Each row below holds a small network's activations on one input, seen along a few directions.
In each table, some parts of the input vary, and every possible input appears once, in random order.
Descriptions start from the smaller parts, as in this example, which fits no table here: ring(8) and (point or line(9) or (values(3) and line(6))).
Shared parts are said once, and a part with two or three values counts as separate values.

Other details of the inputs shift rows strongly along two fixed directions, in all tables alike. That doesn't count.

A family of inputs:
x1: [  2  -6  38   5 -39  -9   3   2 -13 -12  10  22 -14]
x2: [-32   1 -31   2  37 -14  -8  -9  31  45 -40 -28  57]
x3: [-23   1 -31  24  35  -6 -28   5   2  -1  -7 -27  18]
x4: [ 28 -10 -65  13  11 -29   0  -1 -27 -13  33  -9 -13]
x5: [-11   4 -55  39  39  19   4 -37 -12 -23  21 -11 -24]
x6: [ 15  -2 -23   6 -21 -13 -16 -20 -19 -15  21  -4 -48]
x7: [-16  21 -48   5  39  -7 -25   6   6  -5  -4  -5  -4]
x8: [ 28   9  48 -17 -37  12   2   0 -10 -22  18   9 -55]
x9: [-35  14  60 -20   8  26 -12   3  42  19 -40  -4  25]
x10: [-37  -1 -43  15  42 -13 -12  10  10  24 -26 -11  31]
x11: [-11  13  76   6  -5  46  52   9  11 -17 -33  -2  68]
x12: [  5  11 -41  22  39 -18 -32   4  -6 -24  24 -11  -9]
x13: [ 13  -6 -53   4  11 -30  -5 -17 -12  10  14 -27  -2]
x14: [-36  17 -27  -4  42 -20  -7   3  31  40 -22 -26  70]
x15: [ 10   0  18  11 -36  -4 -12  -3 -12 -19  28  19 -34]
x16: [-22  -8  51   9  -9   9   3  30   2  -4 -34   2  39]
x17: [ 20  14  24   1 -34 -13 -10  -1 -11 -35  30  16 -47]
x18: [-12  -6  37  -3 -36  -4  10   6   6  -1 -10  42  -4]
x19: [  1  -5  21  -8 -42  -1   5   0  -9   4 -13  28 -21]
x20: [ 11  -8 -28 -11 -11 -11   1 -23 -13  13  23  16 -48]
x21: [ 28  -6 -23   2   5 -23   1   6 -16 -25  32   1  18]
x22: [-16 -13  58 -19  -7  34  25  19  36  36 -50  -1  38]
x23: [ 22  21  25  22  -8  35  20 -18 -27 -48  26  22 -49]
x24: [-35  -4 -39  -3  46  18 -19 -11  33  34 -30 -38   5]
x25: [  1   4 -57   7  13 -30  -6 -15   3  21  21   3   1]
x26: [ 12  -7  25   3 -21   7  13  19  -4   0 -13  32  21]
x27: [ 23   6 -18 -15   1  11  -5  -9 -13 -13  24 -21 -64]
x28: [-30   2  64  10  -8  27  -7  28  17   9 -50  20  39]
x29: [  1  25 -56   0  12 -18 -28 -21  -7   3  12  -7 -43]
x30: [ 13  -8  43 -31 -26   6  22   3   7  -1   2  -6  14]
x31: [-21 -11 -21  23  59 -20 -11  11  19  12 -20 -33  77]
x32: [-35   1 -31   3  42   5 -29 -21  31  36 -19 -25  17]
x33: [ 23  -1 -66  30  26   3  32 -34 -31 -16  37 -10 -21]
x34: [ -3  25 -48   3  19 -24 -29 -18  -5   3  30   4 -34]
x35: [ 21  -8 -62  10  23 -24  -8  -5 -18  -2  29  18   6]
x36: [ 12 -15   9 -15 -25  17  19   2  -8  11   2  17 -46]
x37: [-24  -5 -28  -2  39  16 -20 -11  15  19 -17 -51   0]
x38: [-51   6 -28   6  37   0 -31 -15  34  31 -43 -28  38]
x39: [-21   2 -32 -27  44   3  12  -1  28  39 -26 -38  34]
x40: [ 32 -20  39 -18 -47   5  22  -1 -11  -8  17  13 -22]
x41: [ 27 -21  30 -19 -30  20  29   5  -2  -2   1  -6 -13]
x42: [  8  19 -45   2  12 -21 -26 -17 -18  -4  23 -29 -47]
x43: [  5 -10  40 -18 -20  13  17   1  14  24 -13  18  13]
x44: [ 31   2  26 -22 -46 -11  20   5 -19 -15  13   3  -6]
x45: [ -7   0 -62  34  36   8  19 -34 -25 -15  22 -11 -23]
x46: [ 22  12  33   7 -23   8  -8  22 -17 -36  14  17 -28]
x47: [ 15 -14   5   4 -15  -7   1   7 -27 -19  16  51 -11]
x48: [ 25   8 -35 -24 -19 -21   9  -9 -20   6  21  11 -17]
x49: [-21 -12  -2  -2  22  15   4   2  15  27 -29 -41   7]
x50: [-30  -5   8  20  27   7 -23  13  17   1 -22  11  41]
x51: [-12   6 -18   6  -8 -11 -17 -12   5  -1  12  20 -23]
x52: [ 33   5  37 -11 -55 -13  23  12 -22 -19  34  21 -15]
x53: [ 32   0  23  -7 -34  -5  21  23 -23 -27  19  13   7]
x54: [-16   1  50  -9  10  11   9  30  26   3 -41  16  88]
x55: [-14   7  -3  -9  18  -5   7  21  11  13 -26  -4  56]
x56: [ 21  10  27   3 -18   8 -11  14 -13 -32  16  44 -21]
x57: [-29  -8  77  -7 -16  30  -6   6  34   7 -41 -14  28]
x58: [  1 -15 -52  23  32 -30 -17  -3 -22 -11  27  -4  -3]
x59: [-29  -7  44   1 -16   5  -1   9  18  10 -44 -13  33]
x60: [-26 -10  77  -8 -16  19  10  14  22  18 -40  -9  28]
x61: [  9  13 -48 -10  25   5 -11 -15   0  11  16 -17 -58]
x62: [ 10  -9 -13  25   8  -5 -23   2 -17 -24  26   9  -7]
x63: [ 26 -11  47 -34 -31  21  36  17  -3  -7  -4  -8  -4]
x64: [ 29  -2  37 -34 -42   5  33   3  -3   3  13  32 -15]
x65: [ 38  -6  38   3 -57 -14  20   8 -16 -16  28  29 -20]
Description of these inputs: line(5) and (point or (values(2) and line(6))).
Changing only the line(5) part turns x47 into x56. The same change can be made to x16. Which row results?
> x46
List by row number the other rows that have the line(5) part in common with x40.
> x2, x4, x13, x22, x25, x26, x31, x33, x35, x41, x43, x65
Which other rows does x54 become when the values(2) part takes its other values? List them by row number.
> x21
Start at x27 and move only the line(6) part, one step at a time. The first step leads to x8. Which rows follow, in order?
> x42, x17, x46, x12
List by row number the other rows that have the line(5) part in common with x50.
> x3, x5, x6, x15, x24, x28, x32, x37, x38, x51, x57, x62

A family of inputs:
x66: [-36  -8 -67  23  58 -12 -15 -15   4  11 -16 -57  40]
x67: [  8   2   5   2 -10 -14  -7  -1 -13 -17  26   0  10]
x68: [-26  20 -58   9  68  -8  -7  -8  15   6 -10 -62  23]
x69: [ 22  -5 -32  10   5 -11   5 -23 -23 -27  34 -15 -29]
x70: [-44  -9   8  15  49  16   2  20  36  24 -57 -40  95]
x71: [ 12 -10  65  -4 -19  26  29  23   3 -17  -2  11  24]
x72: [ 10 -18 -18   1 -20 -30   3  -6 -21  -5  30   8 -23]
x73: [  6  19  63 -14 -30   9  10  26   6 -25 -16  12  25]
x74: [  9  23  25   4  -2  31   5   4  -3 -27   5  17 -31]
x75: [  5   1 -35  19  20   6  -9 -22 -14 -25  31   6 -38]
x76: [ -6 -11  -5  10  -9  -6 -17  -1 -13  -3  13  33 -24]
x77: [ -3  -3  14 -15 -20 -15   0   6  -9  10  -3  -2  -2]
x78: [-15  -5  48  19  -9  37  -4   7   8 -11 -31  21  16]
x79: [-51   6 -29   0  56 -13 -38  -1  30  35 -45 -16  30]
x80: [ 20 -11   4   5 -23 -10   6  26 -14 -11   9  21  16]
x81: [ -1  29  -2  -1   6   6 -17  10   6 -23  10  25 -15]
x82: [ 25  -2  13 -31 -25  -7   7   8  14  14   5   9  -4]
x83: [ 31  -3 -20  -1  -4 -19   2   4 -22 -17  37  13  -2]
x84: [ 11  -7 -30 -10 -13  -1   8  -8 -22   3  24 -17 -39]
x85: [-46   5 -12   1  34 -13 -24   4  26  43 -38 -36  41]
x86: [ 22 -18 -28  -3  -5 -30   3   4 -20   2  27  14 -10]
x87: [ 13  -3 -29 -21  -2  -7   9 -25   2  11  16 -29 -36]
x88: [ 13   9 -26  -8 -15  -5  37 -16  -8   9  12  54  16]
x89: [-17  23 -19  -3  54  -8  -9  26  30  17 -26 -32  65]
x90: [-10  -8  60  21 -18  27   5  10   7  -5 -33   0  23]
x91: [ 20  18   4   4  -1  14   4  -8 -11 -24  15  -3 -31]
x92: [ 15   0 -17  18 -16 -23 -13  -4 -25 -12  18  10 -16]
x93: [ 19   8 -32 -17 -10 -25 -16 -23  -7  13  22  -5 -43]
x94: [  6  28  16   2 -10  -5  -6  10   2 -15   8   4  -4]
x95: [-36   9 -42   7  51  11  36 -23  26  42 -27   1  65]
x96: [ 15 -27 -27   1   9  -6  16  -4 -11   6  11  -2  -7]
x97: [-11 -14  61  10 -30  -1   3  19   8   5 -22  17  13]
x98: [ 32   9 -22  -8  15   4  17   4 -17 -16  22  -4 -17]
x99: [ 17 -12 -39 -16   9  -6   9  -9 -18  10  17 -10 -23]
x100: [  1   5  73   5 -29   5  -2  14   6 -17 -12  19  25]
x101: [-20 -16  36  12 -11  34   1   8   5  -2 -24  18   1]
x102: [ 14 -19 -30  23 -11  -7   1 -17 -22  -5  31  -1 -49]
x103: [ -5 -22  41   5 -25   9  22   4  -2  -2 -10  -2  -1]
x104: [ 13   1 -34  18  -9 -16 -24  -7 -17 -23  20  35 -26]
x105: [ 13   1  -6  19   4  -4   1 -16 -13 -21  26  -8 -26]
x106: [-45  -2 -27   6  46   2 -17 -10  21  39 -38 -52  31]
x107: [-12   7  75 -21 -29  48   7   3  26   7 -35  15  -3]
x108: [-20  -4  71  -7 -24  41   7  12  10   6 -43  22  -3]
x109: [-24   7 -54 -17  37 -29 -20 -15  26  35  -7 -49  18]
x110: [ 16  -6 -29  11 -17 -31  -1   0 -23 -19  26   7 -17]
x111: [ 18  -7  -5 -21  -6 -14   2  13  -7  16  -2   7   4]
x112: [ 13  14 -25 -22 -12  -6 -21 -13   4   6  25  20 -52]
x113: [ 25  -6 -25 -28  -2   1  11 -12  -4  12  24 -12 -32]
x114: [-16   9  77   6 -23  21 -10  22  17 -21 -15  38  25]
x115: [  2   1  65 -19 -36  30  10  -3  19  10 -31  -1  -4]
Describe the family of inputs behind these rows.
> values(2) and (point or (line(4) and line(6)))
Changing only the values(2) part turns x83 into x71. The same change can be made to x77. Which row results?
> x84
Which other rows does x114 become when the values(2) part takes its other values? List them by row number.
> x75
Start at x91 and move only the line(6) part, one step at a time. The first step leads to x105. Which rows follow, in order?
> x90, x102, x106, x115
Start at x78 and move only the line(4) part, one step at a time. The first step leads to x90. Which rows follow, in order?
> x66, x70
Which other rows does x107 become when the values(2) part takes its other values? List them by row number.
> x112

A family of inputs:
x116: [ 39 -10  26 -37 -65  14  36 -12  -9  10  16  27 -59]
x117: [ 56  -7  56   5 -66   4  37  20 -40 -52  35  49  -2]
x118: [ 23 -10 -69   0   4 -40   7  -5 -26  -5  44  19   5]
x119: [-23   6  70 -25  -8  37  22  12  33  18 -45 -30  31]
x120: [ -2   2 -84  21  44 -39 -23 -13 -20 -15  33 -14  -9]
x121: [-32   0  85   4  -9  47   9   9  32   3 -48  -2  19]
x122: [-25   5 -76   8  49 -17 -28 -26   5  18   3 -55 -24]
x123: [-10   3 -77  22  49 -42 -32  -4  -5   7  21 -26  15]
x124: [-52   0  48 -11  20  20 -20  15  46  37 -65 -40  46]
x125: [ 38  -7  -1   2 -47 -25   2   0 -34 -18  44  53 -41]
x126: [-19  10 -80   1  39 -32 -35 -17   8  27   8  -8 -12]
x127: [-38  -3  28  32  33  18  -3  10  19  -4 -37  -8  61]
x128: [ 18  -4 -21  -6   5  21  20 -26 -14   3  17 -16 -43]
x129: [-26  13  70  -6  -5  18 -20  22  33   8 -44   2  43]
x130: [ 66  -9  66  12 -81  20  51  24 -48 -63  40  79 -29]
x131: [-50  -2  33 -17  10   9 -10   5  43  44 -60 -18  37]
x132: [ 65 -10  24  -5 -62 -14  31  23 -48 -39  49  54 -21]
x133: [ 31  -3 -79 -27  14 -21   5 -32 -13  13  43 -34 -63]
x134: [-21  11 -75  23  62  -5 -28 -21   4  -1   5 -20  -8]
x135: [-41  14  58   5  12  26 -21  18  33   8 -59 -13  53]
Describe the family of inputs behind these rows.
> line(4) and line(5)
Changing only the line(4) part turns x123 into x127. The same change can be made to x132. Which row results?
> x130
Which other rows does x119 become when the line(5) part takes its other values? List them by row number.
> x117, x120, x122, x135
